Each row below is a small network's average activation on inputs in which a field has the value named, seen along a few directions.
Values that are neighbours, or in one group, have similar rows; names and order tell nothing.
Strong random noise was added to every row along 4 fixed directions; ignore it. To show where, here is one row again and again, with new noise each time:
[ -56 -336 -476  -99    1 -283   57 -125  -91 -208 -262  212 -249 -422
  151 -120 -202   29]
[ 105   42  154  348  196  404 -261 -179 -146  134  543 -206  -93   49
  220  114   24 -325]
[ 302 -300  389 -185  518 -176 -404 -234  217  167  182  581 -202 -207
   84 -102 -296 -227]
[ 122 -336  -49 -170  262 -260 -187 -174   62  -25  -72  436 -233 -330
  103 -125 -260  -88]
[-151   32 -250  385 -129  430 -434    8 -640   -5  299 -272 -136   34
   71   71  194 -196]
[ 170    9   59  368  239  306  215 -323  221   54  551 -359  -77  -74
  452  160 -104 -316]


J, 24 values:
j5: [ 191   68  195  240 -275  222 -192   97 -352   84  491 -566  327  328
  171  179  334 -402]
j3: [-314 -167 -283  162   -6 -137 -315  415 -157  -81  -39   -2  154   30
  175  245   12  111]
j9: [ -98  229  -66  366 -119  171   12  -41 -430  145  136 -158 -192  -15
 -133   67  344   11]
j14: [ 421 -190  461 -318  250 -346  129  -99  340  -83  255  216  136   66
   34  128 -172 -272]
j12: [ 318  -22  401 -304  -48 -134 -881  204 -387  -20  142  460   32   60
 -443 -162   97  -69]
j10: [ -56  346  607 -118 -209  211 -105  -50  -19  198   68 -190  198  345
 -253  -42   99 -313]
j24: [ 444   26  536   65  425  155  -44 -294  567  350  417  -71  123  213
   53  115 -395   96]
j23: [ 274  155  224   70 -202  -99  137  -11  -61  -54  195  -72   64 -107
 -128  192  243   31]
j21: [  46 -602 -390  584 -185   94 -688  -43 -309  142  357 -222   91  280
  608  398  208 -107]
j19: [  53  226  349  126  199  286 -315 -100 -161  261  259 -150  -68  -29
 -143  -83  -54 -151]
j4: [ 286  504  575  366  172  579  248 -300  187  499  605 -652  135  429
 -161  283  185  274]
j18: [  79  262  507    8  424  309  376  -35  488  181  309  122  144   76
 -175  -86  306  115]
j6: [   7  134  225 -370  -77   31  326 -163  387 -115 -177 -150  -83   92
  -66  121  -46 -185]
j7: [-266 -117   12  -22  168  123 -425  203   24   -7 -139  143  121  223
   95 -181  370  -45]
j13: [  39  164  460 -231  317  -95 -451  241  -43  197 -116  525  167  451
  -42 -156  -93   76]
j16: [ 103  113   18   99   39  132 -133   35 -198  179  -29 -174   71  457
 -324  104 -148  108]
j17: [ -77  -90  153 -225 -346  110 -325  138 -211 -110 -194  395  -89  -84
 -238  -87  -41  -43]
j11: [-135   35 -139 -101  -42 -366  134  -65 -213   45 -512   27 -106  -45
 -159 -263 -129  -26]
j20: [-392 -197 -114  -22   39   91 -181  361   18 -165 -369  360   55  194
 -161 -175  109    3]
j2: [ -10 -284   54  149  137   19 -764  162 -319  311  115  157 -173   33
  -41   74   59 -415]
j22: [ 104  106  199 -291  313 -161  204  150  500   25   60  294  162 -118
  124  -81 -446  221]
j15: [-201  129 -292  -55 -239 -190  -24  395 -179    6 -120  255  -92  -74
 -118   27  260  472]
j1: [  12  222   10 -144 -379  -25  359  -94  154  -71 -232  226  -60 -193
 -169   74  146   32]
j8: [-274  -87  -12  -73  173  272  -58   91  121 -207   50   46   93  -19
  107 -194  127  128]
A value of J combines one of 6 hidden first parts with one of 4 second parts; all combinations occur once.
- Changing only the second part turns j6 into j10. j2 has the same second part as j6; what does that change turn j2 into? => j11
- Changing only the second part turns j14 into j12. j3 has the same second part as j14; what does that change turn j3 into? => j22
- Changing only the second part turns j1 into j17. j9 has the same second part as j1; what does that change turn j9 into? => j19
- Changing only the second part turns j13 into j15. j21 has the same second part as j13; what does that change turn j21 into? => j4
